[148 117 102 137]: 137
[137 113 123 137 156]: 156
[102 119 143 131 112]: 112
[155 134 141 113]: 113
[143 148 154 133]: 133
[155 148 133 158 118]: 118
[106 110 114 148 104 146]: 146
---
[131 150 124 122] → 131, 122

[117 108 102 104 108] → 117, 108

[[131 127 145 118]
 [124 121  98 137]] → 131, 137

[135 138 137  99 140] → 135, 140

[[103 125 121 126 110]
 [126 128 128 128 126]
 [129 128 128 128 129]] → 103, 129

[[134 127 138 113 135 151]
 [132 115 157 140 128 134]
 [150 112 143 140 126 129]] → 134, 129

[[103 152 120 141]
 [110 127 124 135]
 [113 139 126 136]] → 103, 136
---
[[152 137 123 125 119]
 [134 135 125 125 131]
 [114 115 131 135 134]] ==> 137

[136  98 144 134 103 140] ==> 140

[150 144 135 136 123] ==> 144

[132 138 130 106] ==> 132

[[127 116 120 129 114]
 [133 123 148 124 157]] ==> 148

[150 135 111 133 122 122] ==> 135
---
Input: [139 151  98 121]
Output: 121

Input: [117 118 121 110 152 122]
Output: 121

Input: [126 125 154 102]
Output: 125

Input: [155 127 125 143]
Output: 127

Input: [107 152 141 142 126]
Output: 141

Input:
[[113 102 144 102]
 [116 110 149 118]]
Output: 118

Input:
[[142 118 114 130 104 117]
 [117 141 141 113 150 143]
 [120 128 138 118 122 118]]
Output: 142
---
[[121 141 151 150 133 126]
 [139 156 113 127 133 120]
 [131 126 134 125 114 123]] >> 151

[[125 107 112 108 147]
 [127 107 115 107 144]
 [127 107 115 108 144]] >> 112

[[128 129 132 137 124]
 [130 141 136 133 128]
 [ 99 137 128 134 119]] >> 132

[[123 110 119 116 144]
 [132 119 116 115 147]
 [120 143 138 144 104]] >> 119

[[129 122 121 137 122 126]
 [121 122 123 138 114 139]
 [103 109 110 107 154 105]] >> 121

[[109 116 130 131 130]
 [150 141 128 128 123]
 [120 121 115 126 120]] >> 130

[[107 111 126 133 127 130 134]
 [136 129 122 129 130 134 114]
 [139 117 125 121 117 122 117]] >> 126

[[135 151 144 140 131]
 [127 135 146 137 130]
 [118 134 129 138 140]] >> 144

[[132 112 116 101 120 122]
 [124 134 136 135 122 131]
 [128 129 121 122 125 125]] >> 116
---
Q: [149 153 148 140]
A: 149, 140

Q: [122 149 156 134 133]
A: 122, 133

Q: [107 111 144 120 110]
A: 107, 110

Q:
[[123 107 149 153]
 [125 107 152 151]]
A: 123, 151

Q:
[[101 125 125 137 119]
 [144 115 117 139 121]
 [124 124 130 136 104]]
A: 101, 104

Q:
[[120 131 129 109 137 104 112]
 [121 131 131 109 139 106 113]]
A: 120, 113
---
[102 157 127 115] ans = 115
[106 111 153 130 144 123] ans = 123
[ 99 118 138 140] ans = 140
[141 150 141 140 139] ans = 139
[149 121 130 145 124] ans = 124
[124 120 153 102 132] ans = 132
---
Input: ((126, 99, 128, 126), (130, 131, 130, 127), (129, 129, 138, 119))
Output: 119
Input: ((101, 122, 114, 123, 123), (101, 121, 112, 123, 128), (101, 121, 113, 123, 125))
Output: 125
Input: ((113, 120, 123, 102, 128, 127), (127, 127, 136, 120, 118, 132), (132, 125, 128, 126, 138, 123))
Output: 123
Input: ((120, 126, 143, 133, 142, 122), (121, 118, 121, 140, 110, 126), (104, 123, 113, 134, 126, 127))
Output: 127
Input: ((138, 123, 131, 135, 134, 132), (126, 118, 133, 116, 122, 134), (125, 127, 127, 155, 127, 128))
Output: 128
Input: ((151, 154, 126, 148, 148, 117, 128), (140, 150, 126, 133, 133, 121, 142), (136, 149, 137, 154, 154, 124, 137))
Output: 137
Input: ((133, 125, 102, 134, 129, 122), (120, 126, 132, 100, 130, 129), (120, 125, 133, 131, 106, 131))
Output: 131
Input: ((129, 138, 128, 128, 129), (128, 103, 128, 128, 129), (130, 134, 130, 129, 127))
Output: 127
Input: ((120, 130, 126, 130, 141), (142, 127, 132, 124, 106), (116, 123, 126, 125, 139))
Output: 139
---
[[109 128 111 129 148 113]
 [ 99 124 113 128 157 122]
 [120 125 144 128 144 132]] | 129

[[108 122 125 128 116 130]
 [112 121 117 124 112 146]
 [145 128 121 142 154 123]] | 128

[[128 123 128 141 130 127]
 [148 153 129 132 110 115]
 [128 127 116 133 138 118]] | 141

[[135 136 154 134 126 121]
 [116 105 116 133 118 127]
 [125 145 113 126 121 115]] | 134

[[129 128 124 123 152 119]
 [147 131 135 129 126 128]
 [125 126 135 113 115 123]] | 123

[[122 129 126 128 117 133]
 [141 131 140 140 128 100]
 [125 100 121 128 130 138]] | 128
---
Input:
array([[116, 127, 137, 140, 125],
       [101, 126, 149, 155, 121],
       [144, 129, 116, 112, 132]])
Output: 149

Input:
array([[123, 128, 133, 126, 142, 132, 118],
       [136, 132, 133, 116, 129, 134, 105],
       [128, 124, 138, 121, 111, 131, 119]])
Output: 129

Input:
array([[103, 122, 141, 121],
       [135, 126, 113, 114],
       [137, 131, 142, 123]])
Output: 126

Input:
array([[151, 156, 152, 151, 148, 151, 151],
       [152, 153, 155, 154, 152, 149, 152],
       [151, 157, 154, 156, 144, 150, 149]])
Output: 152

Input:
array([[134, 119, 128, 139, 138, 131],
       [111, 118, 131, 136, 143, 131],
       [106, 125, 141, 102, 122, 129]])
Output: 136

Input:
array([[110, 112, 132, 135],
       [138, 139, 127, 102],
       [128, 133, 113, 123]])
Output: 139

Input:
array([[133, 130, 123, 137, 118, 122, 104],
       [137, 130, 129, 127, 125, 118,  99],
       [136, 131, 128, 126, 129, 122, 105]])
Output: 125

Input:
array([[118, 131, 124, 136, 142, 107],
       [145, 126, 120, 110, 123, 127],
       [135, 121, 124, 113, 127, 119]])
Output: 110
---
Q:
[[103 135 154 133 129 137 114]
 [123 134 131 129 128 132 126]
 [123 124 144 133 123 125 127]]
A: 127

Q:
[[114 122 126 118]
 [146 105 116 133]
 [116 129 137 131]]
A: 131

Q:
[[126 103 148 114 117 134 130]
 [109 104 115 113 116 115 121]
 [101 119  99 135 133 111 126]]
A: 126

Q:
[[142 113 116 134 103 121]
 [124 121 121 128 127 134]
 [121 123 122 127 132 136]]
A: 136

Q:
[[135 128 113 122]
 [101 139 123 125]
 [121 112 112 138]]
A: 138

Q:
[[135 119 130 153]
 [139 117 124 146]
 [147 112 100 116]]
A: 116

Q:
[[144 156 124 124 136 127]
 [129 129 120 133 125 131]
 [123 124 130 133 142 130]]
A: 130
---
[[140, 124, 129, 129, 107, 110], [138, 131, 139, 119, 101, 137]] Out: 124
[145, 139, 122, 141, 147, 153] Out: 139
[153, 102, 112, 129, 127] Out: 102
[112, 122, 117, 99, 101, 117] Out: 122
[105, 135, 120, 134] Out: 135
[127, 151, 101, 123, 102, 126, 146] Out: 151
[150, 143, 146, 117, 138, 147, 142] Out: 143
[143, 129, 130, 154, 130] Out: 129
[[129, 129, 127, 128, 130, 129], [122, 135, 111, 123, 143, 151]] Out: 129
